A small network was shown many inputs. Here are its activations along a few directions, one row for each input.
In each table, some parts of the input vary, and every possible input appears once, in random order.
Descriptions start from the smaller parts, as in this example, which fits no table here: one of 6 places along a line, together with either a single point or one of 11 places around a ring or (one of 2 separate values, together with one of 8 places around a ring).
Shared parts are said once, and a part with two or three values counts as separate values.
In the rows, 128 means zero.

Table:
R1: [ 82 166 178 219  82 148 222  75 129 149 149  75 146]
R2: [151  97  80 151 121 160 168 117  97 130 138 173 129]
R3: [169 111  98 136 111 127 106 116 117 139 129 166 128]
R4: [ 96 126 119  61 144 129 107 156 157 113 119  96 110]
R5: [130 104 125 102 138  96  82 129 114 141 106 136 149]
R6: [131 210 176 237 108 139 150  66 143 141 142  72 111]
R7: [126 107 137 112 108 130 126 112 135 137  93 176 142]
R8: [103 110 102  91 123 115  86 153 134 105 101 107 117]
R9: [153 125 122 105 116 107  97 113 136 147 105 162 136]
R10: [157 156 153  80 136 129 126 126 180 141 146 161 149]
R11: [126 133 166  65 166 115 113 136 153 126 153 131 163]
R12: [152  91  71 153 143 127 113 132  77 116 144 140 132]
R13: [129 124 151  71 155 118  98 132 134 150 126 127 144]
R14: [129 126 158  84 127 159 154 118 146 143 109 169 138]
R15: [103 164 203 237 140  92 173  90  93 141 149  22  89]
R16: [122 104  55 148 127 146 114 174  90  79 126 117 108]
R17: [156 147 140  79 128 126 116 115 162 157 126 156 129]
R18: [127 134 172  85 136 156 168 128 171 123 132 176 157]
R19: [136  95 105 136 109 152 147 117 108 134 115 175 136]
R20: [ 89 135 132  68 164 130 118 171 181  94 140 100 136]
R21: [141  86  96 130 134 119  95 133  86 134 126 134 132]
R22: [184 116  75 150 118 139 127 116 103 135 150 165 120]
R23: [105 100  74 130 122 135  95 169 106  91 114 114 107]
R24: [ 74 204 187 243 116  80 171 175 118 107 135  23  62]
What is each input in this table made of?
Answer: one of 4 places along a line, together with either a single point or one of 5 places along a line
The inputs of R12 and R2 match in every part but the place on the line of 4. If R5 is changed in the same way as R12 into R2, which row does it become?
Answer: R7
Which other rows agree with R3 in the place on the line of 4? List them by row number.
Answer: R6, R9, R10, R17, R22
Which other rows does R23 become when the place on the line of 5 takes its other values? List them by row number.
Answer: R4, R8, R16, R20
Start at R1 and move only the place on the line of 4, one step at a time. The first step leads to R6. Which rows follow, in order?
Answer: R15, R24
